Each row below holds a small network's activations on one input, seen along a few directions.
Each table varies a few parts of the input and shows all the possible inputs, shuffled.
Descriptions start from the smaller parts, as in this example, which fits no table here: one of 8 places around a ring, together with either a single point or one of 9 places along a line or (one of 2 separate values, together with one of 6 places along a line).
Shared parts are said once, and a part with two or three values counts as separate values.

Other details of the inputs shift rows strongly along two fixed directions, in all tables alike. That doesn't count.

A family of inputs:
x1: [-27  22   1   2  -1  -9   9  34   0  10  -7  -7]
x2: [ 29 -34  -3 -11  -3  14  16  -9  13  -4   2  14]
x3: [-29  37  10  10  -4  -6  -6  12   8  11   0  -5]
x4: [ -3  -2 -33  20 -44  15  13  -5 -13  10   3  -5]
x5: [-43  35 -10   1 -11   9  -3  -2 -15  -3   1  -3]
x6: [-18  34  14  -1  -7 -18   3   9 -15  11   0 -13]
x7: [ -4  -6  -4  -9  38  -9 -12   5   6 -13 -14   0]
x8: [  0  -2  -1 -17  30  -6 -22  13  12 -16  -3   2]
x9: [ 18   3  -1  25 -41   1  18   4  -6  20  -5 -13]
x10: [-29  21   3   6  -3 -16  -9  17  -2  22  -2 -15]
x11: [ -7  -8   3 -30  28  -5  -9  10  12 -13  -8   9]
x12: [ -1  -4  11 -28  18  -9 -24   8   6 -16  -6  10]
x13: [  2  -4  10 -14  39  -3 -13  -8 -16  -2  -2  -1]
x14: [-12 -12   2 -11  37 -10 -14  -2   5  -9  -5  -4]
x15: [  9  11  11  29 -31  16  25 -10  -2  20   7   4]
x16: [ -7  -9   7 -13  41  -4  -7  -6  -7  -5  -4  -3]
x17: [ 38 -28   3 -14 -14   9   3 -11  10  -9   2   6]
x18: [ -6   2   1 -14  30 -16 -21  -7  11 -14   5   2]
x19: [-16  26  11 -15  -5  -5  10  24 -16  20  -8   4]
x20: [-21  24   2   7   8  -9  13  21 -15  18 -14  -8]
x21: [ 19 -24   0  14   2  15   7 -23  27 -14   6   9]
x22: [ 10 -25 -28  -1 -12  15   0 -34  -1 -20  17   9]
x23: [ 40 -27  -6   9   5  12   8 -17  -2   0  -2   7]
x24: [ -5   0   7 -14  39  -9  -1 -10  -4 -13   1   5]
x25: [  3  -2   3  -9  28 -12 -28   3  -1 -16 -13   0]
x26: [-20  25  14   1  -5 -13  -3  12 -19  19  -5 -21]
x27: [-43  19 -17  -4 -11   0  -7   4 -26   8   2 -12]
x28: [  8  -1 -13  30 -38  -2  12   8  12  24  -2  -7]
x29: [  9   1   7 -20  36   2  -8   8 -10 -11  -5   6]
x30: [ 28 -27   0   9  -9  -3  -5 -23  14 -13  12   8]
x31: [ 27 -20   8  15  -8  11  -9 -25  20 -17   8  10]
x32: [  2   6   7  30 -29  15  31  -7   6  18   5   1]
x33: [  3   5  11 -16  37  -8  -7 -13 -12 -10   3   7]
x34: [ 34 -15  10   9  -5  16   1 -29  13 -15   7   2]
x35: [ 28 -31  -7  -9 -11   7  -3  -6  27  -5   6  12]
x36: [ 27 -36   0  10  -7   2 -12 -20  10  -5   7   0]
x37: [ -2  -2 -28  14 -45  19  16   5  -9   5  12  -1]
x38: [ 18   2   2  18 -44   6  21  13  -2  14   2 -10]
x39: [ 10  -4  -4  20 -31  11  33  15   1  19   3  -2]
x40: [-14  -2 -17 -36  17   8 -18  -2 -11 -23   2  11]
x41: [-33  25   5   5   0 -20   9  14  -1  10  -1  -5]
x42: [-20  25  10   4 -12 -13  -6  32  -7   7  -7  -6]
Description of these inputs: one of 6 places along a line, together with either a single point or one of 6 places around a ring.
Question: Changing only the place on the line of 6 turns x18 into x8. The same change can be made to x6. Which row results?
Answer: x38
Question: Change only the place on the line of 6 in x40. List by row number the other rows that result.
Answer: x4, x5, x22, x27, x37
Question: Change only the place on the ring of 6 in x32. List by row number the other rows that result.
Answer: x3, x15, x21, x31, x34
Question: A walk changes only the place on the ring of 6. It starts at x20 and steps to x23. List the rest of the walk in order.
Answer: x9, x25, x28, x7
Question: Which other rows agree with x26 in the place on the line of 6? List them by row number.
Answer: x10, x13, x14, x16, x27, x36

A family of inputs:
x43: [ 15 -25  -8 -19  11   3 -15  -8  21 -28   2  11]
x44: [ 30 -23  -3   0   6  15   2 -35  -3 -20   9   9]
x45: [ -9  15  -3  34 -51   1  20   1  11  19  13  -3]
x46: [-12  10  -5  28 -32  -7   4   0   2  21   7  -9]
x47: [-11  -3  -9 -20  20   0   0   6 -13  -2  -3   0]
x48: [  6 -19  -4 -17  50   5 -13 -28  -7 -23   2   6]
x49: [-42  47  11 -24   3  -6 -10  32 -14   5 -11  -2]
x50: [ 13 -13   9 -21  38  12 -24 -30   7 -34   5  15]
x51: [-61  42   7 -36  43 -32 -38  39 -18  -5 -19 -12]
x52: [ 30 -42 -24  12 -14  15   8  -8   9  -5   3   2]
x53: [-12  12 -10  31 -24   0  14   2  -8  23  -1 -11]
x54: [  0  12  -6   3 -37   7  20  12 -15  14   3  -3]
x55: [ 35 -18  27  15   9  -1  10  -8  17   5  -1  -1]
x56: [ 17   4  18  15 -23 -12  23  24   9  29  -8  -2]
Question: Describe the family of inputs behind these rows.
Answer: one of 2 separate values, together with either a single point or one of 6 places around a ring
Question: Changing only the choice among 2 separate values turns x55 into x56. The same change can be made to x44. Which row results?
Answer: x54
Question: Change only the place on the ring of 6 in x45. List by row number the other rows that result.
Answer: x44, x46, x48, x50, x53

A family of inputs:
x57: [-24  -1 -20 -35  40   5 -25   6 -15 -24  -9   3]
x58: [-31  34   9  -2  -6 -12  16  36  -4  16  -5  -5]
x59: [ -3  -1  12 -39  43 -13 -28   8  -7 -16  -6   7]
x60: [-49  29 -14 -14 -21  -4  -3  26 -16  12   0  -3]
x61: [-33  44  19  -3 -10  -8   8  12 -14  21  -3  -4]
x62: [-11   2  10 -18  55  -9 -22  -7 -16 -15 -12  -8]
x63: [-11   2   2 -24  49 -17 -18  10   7 -20 -11   7]
x64: [ 16   3   0  27 -45  11  39 -10   0  22   9   1]
x65: [-42  37  13  12  -8 -18   2  12  -4  20  -3  -4]
x66: [ 33 -33  -8  10  14   5  -1 -31  15 -12  13   3]
x67: [ -3  -6 -29  29 -51  24  25 -15 -11  17  10  -3]
x68: [ 15  -4   1  26 -55  12  23  12  18  14   6  -1]
x69: [-11  -2   3 -21  54  -9 -22  11   4 -15 -16   6]
x70: [ 24 -37 -30  -9 -13  22 -13 -18  11 -28   9  10]
x71: [ 17 -17  -8  27 -47   5  27   9  -2  28  -3 -10]
x72: [  7 -13  -4  27 -53  -1  22   6  20  25   5   4]
x73: [ 40 -37   0 -17   0  14   0 -18  19 -12   6  17]
x74: [-30  40  12  12 -12 -16  -5  16 -16  14  -7 -19]
x75: [ 13 -11  -3  27 -44  16  35  13  10  24   3   0]
x76: [-28  12 -17 -28  39  -1 -20 -12 -18 -28   1   2]
x77: [ 36 -37  -7   4   0   7 -11 -14  30 -21   0  12]
x78: [ 40 -22   3   0   3  18  -4 -32  14 -22   7  11]
x79: [  1  11  11 -36  40  -4 -27   9   2 -24 -12   7]
x80: [-36  44  11  19 -10 -15  -3  16  -4  13  -7  -7]
x81: [-45  32 -21 -10 -16  -6   6  28 -21   8  -2  -6]
x82: [-40  40  20   4  -9  -8   8  15  -7  17   1  -6]
x83: [ 37 -48  -4 -10   0   2  -7 -19  17 -13   4   4]
x84: [  7  -6  -3  35 -48   2  18 -11  10  29  15  -7]
x85: [ 34 -45  -8  -5   3   3 -10 -17  26  -9   9   6]
x86: [ 31 -30   1   4  12  14  11 -30  16 -20  12  10]
x87: [-13   7   6 -13  58  -8 -25  -6  -6 -11  -7  -6]
x88: [ 41 -36  -1   4  15  16   1 -31  -3 -11   5   8]
x89: [  1  -2   7 -33  53  -6 -22  11 -17 -14 -13   4]
x90: [ 24  -5  -3  23 -57   6  18  11   1  20   4   0]
x91: [ 35 -37  -4   5  11   4   2 -33   6 -17   7   1]
x92: [-25  36   9  -6  -5  -3  13  34 -17  25 -15  -4]
x93: [  9  -9   1  30 -51   1  22 -12   1  25  10  -9]
x94: [ 44 -34  -6 -13   7  13   9 -15  14 -15   4  15]
x95: [ 36 -35   4  -2   5   9  -5 -33   5 -13  14  11]
x96: [ 30 -37  -5  15  17  13   1 -32  16 -13   3  10]
x97: [-14  10  15 -18  57   2 -14  -4  -5 -19  -7   1]
x98: [-13   1  15 -35  42  -7 -21  10   9 -20  -4   7]
x99: [ -1   1 -26  29 -61  20  14 -14  -4   7  14  -3]
x100: [-28  35   4   5 -12 -17  -9  34  -1  18  -8 -14]
x101: [ 15 -11 -13  29 -46  -1  27   9  12  26   8  -6]
x102: [-34  46  18  11 -10  -6   3  19  -6   9  -2 -10]
x103: [ 15 -34 -24  -5  -8  21  -6 -39   4 -21  17  11]
x104: [-28  29   5  -2  -8 -22   8  33 -16  19 -12 -15]
x105: [ -8  -2   1 -24  55 -10 -26  11   0 -11 -12  -4]
x106: [-27  41  12   6  -4 -15  11  17 -27  19  -2  -8]
x107: [ 13   0  -5  42 -49   6  14  -7  11  20  12 -10]
x108: [-38  40   8  16  -2 -19  11  16  -8  18  -5  -6]
x109: [-22  33   7  -5  -8 -18  10  35 -22  20  -7  -6]
x110: [ -2   1   7 -30  40 -14 -34   9  -1 -25 -14  -5]
x111: [ -3  14  15 -21  45  -8 -31  -5 -13 -25  -4   2]
x112: [ 39 -30   1   0  14  23   7 -33   5 -12   2  10]
Question: Changing only one part turns x82 into x97. The same change can be made to x61. Which row results?
Answer: x112
Question: Changing only one part turns x93 into x62. The same change can be made to x59. Which row results?
Answer: x89
Question: Describe the family of inputs behind these rows.
Answer: one of 2 separate values, together with one of 4 places along a line, together with either a single point or one of 6 places around a ring
Question: Change only the choice among 2 separate values in x102. List by row number the other rows that result.
Answer: x68
Question: Which other rows agree with x99 in the place on the line of 4 and the choice among 2 separate values? List them by row number.
Answer: x74, x78, x80, x102, x107, x111

A family of inputs:
x113: [ 48 -44  -5  17 -21  15  11 -21  24  -1  10   9]
x114: [-23  24  -5   9 -28  -2  10   8 -12  13   4  -5]
x115: [-13  24  11  15 -25  -6  15  18  -5  24  -5  -6]
x116: [-12   4  -5 -13   5   1 -10   2  -5  -8   1   2]
x117: [ 34 -40 -20  10 -21  21   4 -24  12 -11  10   7]
x118: [ -4  -5  -6 -21  39   3 -17 -13  -4 -26   0   7]
x119: [ 12  -8   9 -19  40  -2 -13  -6   1 -19  -4   5]
x120: [  5  -5 -13  16 -31  12  10  -8  -1   6   5  -1]
x121: [-13  27  10  11 -22  -5  16  20  -8  25  -5  -8]
x122: [ 11 -17 -11   0  -3  14   2 -17   4 -10   5   7]
x123: [ 12 -11   5 -21  35  -4 -13   0   3 -16  -5   4]
x124: [-15   8   0 -28  35  -2 -25  -5  -7 -23  -2   4]
x125: [-21  16  -6   6 -23  -2   7   4 -11  13   5  -6]
x126: [ 53 -47  -5  18 -22  17  18 -26  17   1  11   7]
x127: [ 49 -42  -3  18 -18  14  15 -26  18  -5   9   9]
x128: [-19  15 -11   6 -21  -1   4  13  -9  10  -2  -7]
x129: [-14   2  -6 -30  33  -6 -24   0  -5 -23  -3   3]
x130: [-13  24   8  19 -23  -8  15  16  -3  24  -1  -6]
x131: [-20  10  -6  -5   6   0  -1  -1 -10   0   0  -2]
x132: [-3  7 10 -2 18 -7 -6  1  3 -6 -3 -2]
x133: [-17  14  -6  -2   6  -1  -7   1 -12  -4  -1  -4]
x134: [ -3   5  13 -19  41  -9 -20   0   3 -14  -7   3]
x135: [-14  21   5  16 -27 -10  14  22  -1  26  -3  -7]
x136: [  7 -13 -14  10 -25  14  12  -6   3   3   7   4]
x137: [ -8  17   8   8 -18  -5  12  20  -5  20  -4  -6]
x138: [ 10 -11   9 -17  31  -4 -14  -2   5 -15  -6   6]
x139: [ 46 -44  -6  17 -20  13  12 -21  25  -5  10   6]
x140: [ -9  -2  -7 -18  32   0 -21 -10  -9 -19  -2   0]
x141: [ -4   2  12 -18  39  -8 -19   3   5 -16  -6   1]
x142: [ -9  11  10  -1  12 -10  -4   6  -2   7  -4  -3]
x143: [  1   1  12 -13  32  -5 -16  -3   6 -14  -5   1]
x144: [-11  11  11   0  12  -9  -3   6   0   4  -3  -6]
x145: [-27  21 -10   6 -24  -2  12  17 -10  16  -1  -5]
x146: [ -8  13   6  10 -21  -8  13  19  -2  19  -5  -5]
x147: [ -8  13   9  14 -20  -7  14  11  -5  22  -3  -6]
Question: Describe the family of inputs behind these rows.
Answer: one of 5 places along a line, together with either one of 3 separate values or one of 4 places along a line
Question: Changing only the place on the line of 5 turns x113 into x142. The same change can be made to x141. Which row results?
Answer: x144
Question: Which other rows agree with x114 in the place on the line of 5? List them by row number.
Answer: x118, x119, x127, x130, x132, x133
Question: Change only the place on the line of 4 in x115. List by row number the other rows that result.
Answer: x121, x134, x143
Question: A walk changes only the place on the line of 5. It starts at x125 and steps to x114. List the rest of the walk in order.
Answer: x124, x116, x129
